A small network was shown many inputs. Here are its activations along a few directions, one row for each input.
Each table varies a few parts of the input and shows all the possible inputs, shuffled.
Descriptions start from the smaller parts, as in this example, which fits no table here: one of 6 places along a line, together with either a single point or one of 11 places around a ring or (one of 3 separate values, together with one of 8 places around a ring).
Shared parts are said once, and a part with two or three values counts as separate values.
In the rows, 128 means zero.

Other details of the inputs vary at random and push rows far along two fixed directions, the same in every table; ignore that.

Table:
row 1: [151 158 109 127 118 138 107  88 178 148 167 138 160 109]
row 2: [241 131  99 223  77 128 135  83  97 122 175 179 135 157]
row 3: [211 137 140 188  81 126 119  71 100 153 157 140 137 126]
row 4: [ 71 144 139  70 188 115 145 174 148 108  74  91 142 103]
row 5: [ 75 124 111 113 143 126  88 165 139 126 147 112 116 121]
row 6: [215 126 128 167  76 146 115  69  96 140 159 163 106 156]
row 7: [172 113 128 114 119 142 136 102 128 124 109 124 101 138]
row 8: [141 138 124 152 133 127  88 120 124 133 166 127 123 135]
row 9: [151 141 147 179  97 141 132 112 108 134 155 132 144 117]
row 10: [ 43 154 115  73 147 134  91 158 202 141 149 104 165  73]
row 11: [160 155 145 149 117 104 115 107 129 131 130 125 144 105]
row 12: [121  71  94  81 116 159 178 144 121 128  81 161  76 191]
row 13: [231 159 147 184  62 104  72  56 112 131 183 152 129 103]
row 14: [131 138 142 175 117 136 126 124 116 129 155 124 154 124]
row 15: [162 107 101 144 141 147 167 131 124 137 106 141 115 188]
row 16: [ 24  92 114  76 202 142 213 195 142 112  62 118 126 174]
row 17: [212 148 138 210  69 109 113  79  98 128 173 162 156 101]
row 18: [115 154 145 128 150 119 117 122 132 129 126  83 143  84]
row 19: [ 92 131 143 110 116 112  91 134 145 132 142 102 118  87]
row 20: [146  78 117 121 131 147 223 131 138 125  64 142 100 177]
row 21: [ 12  77 109  31 182 147 164 210 150 117  60 116 101 173]
row 22: [152 171 163 178  95 121  36  94 113 140 207 115 154  93]
row 23: [140 146 129 167 127 123 112 102 109 141 159 121 147 131]
row 24: [115 166 163 151 127 129  92 128 116 145 156 100 157  96]
row 25: [ 17 184 146 104 177 128 113 174 207 137 150  79 212  47]
row 26: [154 108 114 108  95 116 127 119 131 120 115 154  99 135]
row 27: [ 23  93 106  77 215 142 209 217 152 114  61 109 123 172]
row 28: [172 107 117 145 113 124 190 114 126 115  95 159 117 153]
row 29: [169 110 129 129 115 124 140  89 129 135 119 141  98 145]
row 30: [160 105 135 122 116 133 136 108 118 137 115 146 107 151]
row 31: [133  99 100  89 157 139 207 142 112 118  63 163 108 196]
row 32: [167 106 141 120 114 134 142 102 132 135 109 136  99 150]
row 33: [ 88 161 143 124 158 109 102 153 124 122 138 111 165 115]
row 34: [ 36 180 173 119 169 113  83 164 129 139 151  70 170  66]
row 35: [137 112 115 160 137 146 160 147 128 126 121 134 128 162]
row 36: [ 62 126 136  96 176 132 168 168 148 111  88  85 136 101]
row 37: [143 168 161 170 115 104  90  95 129 148 162  94 151  77]
row 38: [ 70 129 140  50 183 120 131 171 150 102  76 104 122 111]
row 39: [ 31 192 144  93 183 122  96 161 203 149 148  75 208  53]
row 40: [148  91  78 103 168 139 204 155 124 117  69 163 106 216]
row 41: [104 138 146 133 101 110  63 124 123 138 172 114 132  75]
row 42: [171  75  99 147 117 143 227 104 105 129  85 170 103 184]
row 43: [187  84 103 156 110 141 215  91 122 129  90 161  96 175]
row 44: [158  83  98  86 145 148 189 108 130 117  71 139  77 173]
row 45: [ 26 143 170  83 140 111  59 186 148 133 142  80 144  61]
row 46: [240 140 123 195  74 110 118  60  90 140 157 171 139 130]
row 47: [159 175 162 194  98 102  67  84 107 154 192 106 167  67]
row 48: [139  91  99 114 138 146 224 142 109 106  71 174 107 192]
row 49: [ 54 180 155 142 175 110  69 172 141 139 167  69 172  78]
row 50: [114 161 153 156 135 125  89 128 121 141 160 101 163 109]
row 51: [145 118 141 125 134 130 159 119 138 141  93 116 120 141]
row 52: [190  72 103 147 107 152 227 106 111 129  80 173 103 192]
row 53: [156 137 119 139  80 124  85 112 107 124 163 159 120 118]
row 54: [167 112 106 160 119 131 171 118 105 112 123 170 132 170]
row 55: [193  76  85 130 125 158 178 114 118 131 101 172  78 224]
row 56: [115 160 146 130 133 111  68 131 120 118 163 129 150 112]
row 57: [ 74 137 117 102 144 116  77 183 140 114 141 123 129 116]
row 58: [188 142 135 154 110 135 129  90 121 135 130 109 131 113]
row 59: [160 147 123 148 123 118  80 126 120 122 166 144 133 137]
row 60: [114 142 158 129  93 116  65 127 143 138 159 100 126  76]
row 61: [ 95 140 129  84 128 116  90 152 142 108 125 106 120  83]
row 62: [186  69  90 123 126 166 244 112 124 114  53 154  88 192]
row 63: [208 122 105 179  49 137  94  62  90 139 184 167 101 135]
row 64: [126 152 144 154 121 119  69 105 116 135 182 120 141 113]
row 65: [ 52  99 120  33 192 136 182 190 136 107  51 140 103 175]
row 66: [136  80  99  88 145 151 195 120 113 127  80 164  81 203]
row 67: [ 41 158 166  81 141 119  52 176 157 120 143  56 141  42]
row 68: [148 164 150 160  71  96  31 107 111 130 198 134 149  58]
row 69: [124  73  85  69 135 147 182 132 135 114  72 135  70 163]
row 70: [128 134 115 131 101 118  79 127 115 118 162 148 128 124]
row 71: [220 127 115 212  69 143 156  60  86 135 166 167 126 146]
row 72: [101 129 151 112 141 115 106 129 125 135 133 117 126 110]
row 73: [ 18 149 147  93 160 123  50 208 157 127 151  75 142  83]
row 74: [ 59 103 118  55 195 133 215 195 153  91  34 113 124 140]
row 75: [190 152 148 164  85 103  72  85 105 130 174 152 137 102]
row 76: [ 44 134 134 100 145 120  76 165 136 127 153 100 133 101]
Each input here is: one of 4 places along a line, together with either a single point or (one of 3 separate values, together with one of 6 places along a line).
The inputs of row 49 and row 5 match in every part but the place on the line of 4. If row 47 is changed in the same way as row 49 into row 5, which row does it become?
Answer: row 41
Change only the place on the line of 6 in row 73. List by row number the other rows that result.
Answer: row 12, row 21, row 45, row 60, row 67
Change only the choice among 3 separate values in row 54. List by row number the other rows that result.
Answer: row 14, row 16
Change only the choice among 3 separate values in row 53. List by row number the other rows that result.
Answer: row 12, row 63

Table:
row 77: [ 69 138 134  96 150 115 113 169 126 115 121 123 144 110]
row 78: [212 147 124 189  62 123  79  84 107 120 184 149 131 102]
row 79: [216  91  89 157  84 154 158  64 108 144 139 187  98 199]
row 80: [124  96  99 120 120 143 159 126 120 131 118 153 111 162]
row 81: [140 149 110 139 123 127  86 122 141 133 165 129 136 121]
row 82: [ 47 142 142  98 174 126  92 186 139 128 130  85 134 117]
row 83: [ 52 111 125  50 187 129 156 185 143 116  75 131 124 159]
row 84: [ 68  95 102  64 160 140 173 182 163 108  75 128 105 145]
row 85: [182 198 183 248 102 115 103  80 108 148 197  95 197  63]
row 86: [194 168 165 199  61  99  37  75 103 139 205 126 145  67]
row 87: [230  85  87 170  77 135 173  74  78 123 123 199  87 197]
row 88: [ 30 173 161  92 164 110  62 172 161 132 157  93 168  72]
row 89: [133  82  90  57 144 145 193 123 151 122  59 148  82 173]
row 90: [251  88  63 175  79 159 155  57 107 141 144 185  87 211]
row 91: [215 145 126 199 118 132 195  80 114 129 121 144 163 143]
row 92: [ 72  92 121  86 153 142 165 181 134 113  83 118  98 151]
row 93: [140 167 170 142 109 101  51 104 119 129 169  97 137  63]
row 94: [224 161 142 193  49 110  58  63 106 138 197 148 142  85]
row 95: [ 74  97 133  56 166 136 161 160 137 125  66 105  92 145]
row 96: [ 35 168 180 104 167 102  58 177 133 126 153  87 161  78]
row 97: [ 61 193 185 167 174 117 117 154 156 142 154  57 213  47]
row 98: [123 122 138 143 179 129 227 142 127 121  67 120 151 155]
row 99: [ 65 153 164 124 141 107  71 172 133 112 148  88 144  70]
row 100: [ 71 157 162 100 139 120  63 136 153 137 150  74 142  59]
row 101: [ 43 158 166 125 140 112  71 172 121 130 160  89 153  75]
row 102: [214  94 103 164  86 147 157  74  91 140 133 183  91 200]
row 103: [ 91 112 102  72 177 134 148 175 141 114  86 130 115 167]
row 104: [142  84  88  99 156 139 177 144 118 116  80 154  87 205]
row 105: [119  75  91  95 132 155 185 146 142 118  87 142  90 174]
row 106: [ 62  88 119  58 161 140 166 169 157 131  73 119 107 146]
row 107: [188  79  83 110  99 143 186  96 135 130  92 180  88 182]
row 108: [157 138 120 164 149 138 211 111 143 132 101 132 163 139]
row 109: [166 159 148 135 100 112  71  92 123 127 158 117 134  81]
row 110: [109  98 130 100 129 133 151 145 128 132  94 128 101 148]
row 111: [162 175 136 188  70 110  50  88 117 136 216 137 160  70]
The inputs of row 109 and row 89 match in every part but one. If row 83 is changed in the same way as row 109 into row 89, which row does it become?
Answer: row 88
Describe the family of inputs behind these rows.
Answer: one of 5 places around a ring, together with either a single point or one of 6 places along a line
Change only the place on the ring of 5 in row 105. List by row number the other rows that result.
Answer: row 78, row 84, row 92, row 99
A walk changes only the place on the ring of 5. It starts at row 101 and steps to row 80. List the rest of the walk in order.
Answer: row 111, row 77, row 87
